A small network was shown many inputs. Here are its activations along a few directions, one row for each input.
In each table, some parts of the input vary, and every possible input appears once, in random order.
A made-up example of a description, with smaller parts first: one of 8 places around a ring, together with either a single point or one of 11 places around a ring or (one of 2 separate values, together with one of 6 places along a line).
Shared parts are said once, and a part with two or three values counts as separate values.

Other details of the inputs shift rows strongly along two fixed directions, in all tables alike. That doesn't count.

Table:
R1: -.19	.08	.17	.41	-.60	-.11	.55	-.20	-.69	-.15	.45	-.02	-.34	-.07
R2: -.08	.09	.24	-.03	.00	.12	-.09	-.02	.23	-.13	-.01	.13	.13	-.04
R3: -.12	-.02	-.37	-.61	.42	-.26	-.15	.21	.15	.45	.07	-.07	-.53	.16
R4: .04	.04	-.05	.08	.01	.04	-.03	-.01	.19	-.23	-.02	.09	.23	-.19
R5: -.03	.07	.16	.04	.07	-.06	-.13	-.05	.03	-.17	-.25	.01	.25	-.04
R6: .04	.18	.14	-.01	-.02	.05	-.09	.02	.19	-.22	-.05	.07	.11	-.13
R7: -.11	.05	.14	.00	.04	.10	-.05	-.05	.21	-.13	-.01	.16	.18	-.08
R8: -.01	.11	.24	.01	.02	-.04	-.17	-.01	.03	-.17	-.26	-.03	.21	-.01
R9: .11	.19	.16	-.01	-.07	.09	-.13	.07	.18	-.15	-.09	.08	.08	-.12
R10: -.27	-.26	-.49	-.07	-.23	-.37	.53	.00	-.65	.53	.59	-.17	-.86	.27
R11: -.13	-.22	-.62	-.45	.45	-.24	-.06	.18	.21	.38	.11	-.05	-.34	.09
R12: .10	-.09	.02	.16	-.03	.00	-.12	.02	.07	-.05	-.24	.02	.30	.02
R13: .09	.07	.21	.06	-.04	.01	-.16	.03	.05	-.04	-.30	.02	.21	.00
R14: .18	-.08	-.51	-.68	.95	.05	-.15	.08	-.03	.42	.14	-.50	-.56	.34
R15: .03	-.05	.07	.04	-.10	.18	-.05	.01	.24	.01	-.04	.19	.19	-.02
R16: -.01	-.03	.06	.11	.05	-.06	-.09	-.04	.01	-.16	-.21	-.01	.31	-.04
R17: .15	-.03	-.09	.13	-.09	.11	-.04	.04	.24	-.12	-.04	.11	.22	-.12
R18: -.11	-.09	.22	.49	-.71	-.15	.50	-.17	-.87	.05	.22	-.09	-.25	.13
R19: .22	.00	.36	.08	.35	.53	-.13	-.27	.00	-.03	.08	-.23	.21	.12
R20: .15	.03	-.01	.06	-.12	.11	-.05	.05	.20	-.09	-.08	.14	.16	-.12
R21: -.09	-.04	.03	.06	.02	.11	-.02	-.05	.23	-.13	.01	.14	.25	-.09
R22: .14	.14	.10	.03	-.09	.11	-.07	.07	.22	-.10	-.09	.12	.11	-.13
R23: .04	-.10	.01	.14	.04	-.01	-.10	.01	.07	-.12	-.22	.01	.34	-.04
R24: .04	.11	.25	.02	-.04	-.02	-.21	.03	.01	-.07	-.29	-.03	.17	.01
R25: -.01	-.15	-.71	-.45	.45	-.32	-.06	.22	.16	.31	.09	-.11	-.39	.01
R26: -.20	-.01	.27	.39	-.72	.01	.57	-.18	-.65	.09	.47	.03	-.39	.08
Each input here is: either one of 2 separate values or (one of 3 separate values, together with one of 8 places around a ring).
Question: Which other rows belong to the same alternative as R14? List them by row number.
Answer: R19
Question: Change only the choice among 3 separate values in R23. List by row number the other rows that result.
Answer: R11, R25
Question: Start at R1 and move only the place on the ring of 8, one step at a time. The first step leads to R4. Which rows follow, in order?
Answer: R25, R17, R20, R22, R9, R6

Table:
R27: -.06	.06	-.10	-.13	.01	-.08	-.05	.10	.18	.01	-.01	.11	-.05	-.07
R28: -.05	.06	.32	.41	-.54	.17	.22	-.11	-.07	-.25	.12	.21	.20	-.13
R29: .00	-.04	-.17	-.07	.03	-.03	-.05	.08	.22	.04	-.01	.13	.02	-.06
R30: .06	-.01	-.02	-.06	.21	.01	-.08	-.03	-.04	.03	-.08	-.13	.03	.07
R31: -.05	-.04	.26	.49	-.52	.07	.22	-.11	-.20	-.26	.03	.14	.27	-.11
R32: -.06	.03	-.04	-.10	-.05	-.23	-.10	.12	.05	.09	-.17	.06	-.04	.00
R33: .07	.06	.04	-.13	.23	.08	-.10	-.01	.08	.00	-.02	-.09	-.02	.02
R34: .08	-.07	-.06	-.06	.21	.13	-.06	-.03	.05	.07	.00	-.10	.03	.05
R35: .08	-.06	-.05	-.04	.22	.07	-.08	-.01	.02	.04	-.06	-.12	.07	.07
R36: -.03	-.03	-.15	-.05	.03	-.18	-.07	.07	.09	.01	-.12	.06	.06	-.05
R37: .06	.02	.00	-.11	.21	.04	-.11	-.01	.02	.00	-.05	-.12	.00	.06
R38: -.03	.06	-.11	-.10	.01	-.12	-.05	.10	.16	-.02	-.06	.09	-.02	-.10
R39: .04	.12	.53	.36	-.29	.37	.08	-.20	-.08	-.32	.07	.06	.30	-.08
R40: -.30	-.10	-.33	.02	-.40	-.52	.55	.00	-.83	.31	.48	-.18	-.83	.16
R41: .09	-.03	-.05	-.11	.22	.15	-.08	-.01	.10	.07	.05	-.07	-.02	.05
R42: .06	.05	.10	-.13	.17	.00	-.14	.02	-.03	.07	-.17	-.10	.00	.10
R43: .05	.01	.01	-.14	.22	.15	-.08	-.02	.13	.07	.05	-.05	-.05	.06
R44: -.02	-.09	-.19	-.05	.02	-.07	-.03	.07	.15	.04	-.04	.09	.06	-.05
Question: What do these inputs look like to the network?
Answer: one of 2 separate values, together with either a single point or one of 8 places around a ring
Question: Changing only the choice among 2 separate values turns R40 into R37. The same change can be made to R27. Which row results?
Answer: R39
Question: Change only the choice among 2 separate values in R28. List by row number the other rows that result.
Answer: R43

Table:
R45: -.07	.04	.20	.15	-.04	.18	-.05	-.16	.30	-.17	.02	.18	.30	-.16
R46: -.12	.00	-.22	.11	-.21	-.22	.34	.01	-.42	.00	.26	-.10	-.38	-.05
R47: .02	-.02	-.24	-.43	.36	-.28	-.20	.18	.01	.44	-.17	-.15	-.36	.13
R48: .04	-.09	-.23	-.46	.66	-.17	-.48	.17	.52	.23	-.44	.05	.18	.07
R49: .06	-.14	.07	.41	-.45	.15	.24	-.05	-.11	-.15	.13	.11	.14	-.01
R50: .12	.21	-.11	-.45	.47	.04	-.37	.18	.53	-.02	-.27	.03	.02	-.06
R51: -.09	.03	.24	.09	-.04	.06	-.11	-.04	.08	-.26	-.16	.06	.37	-.06
R52: .18	-.03	-.48	-.44	.59	-.05	-.41	.21	.71	.10	-.22	.13	.13	-.16
R53: .35	.03	.46	.31	.23	.65	-.16	-.26	.11	-.39	-.11	-.14	.61	-.02
R54: -.09	-.07	-.20	.09	-.29	-.33	.30	.00	-.52	.03	.18	-.17	-.32	.07
R55: -.13	-.11	.27	.34	-.35	.28	.13	-.14	-.02	-.13	.11	.14	.27	.01
R56: -.10	.06	-.18	-.25	.02	-.35	.09	.12	-.39	.26	.16	-.23	-.61	.21
R57: .02	.14	.36	.25	-.40	.18	.22	-.13	-.13	-.10	.22	.10	-.04	-.08
R58: -.31	.01	-.05	.04	-.16	-.22	.36	-.10	-.47	.05	.35	-.11	-.39	.03
R59: -.03	-.13	-.43	-.12	.03	-.44	.16	.07	-.42	.40	.05	-.14	-.44	.16
R60: .14	.08	.55	.36	-.42	.53	-.05	-.06	.23	-.30	-.10	.24	.50	-.06
Question: What do these inputs look like to the network?
Answer: either a single point or (one of 3 separate values, together with one of 5 places around a ring)
Question: Change only the choice among 3 separate values in R58. List by row number the other rows that result.
Answer: R46, R50
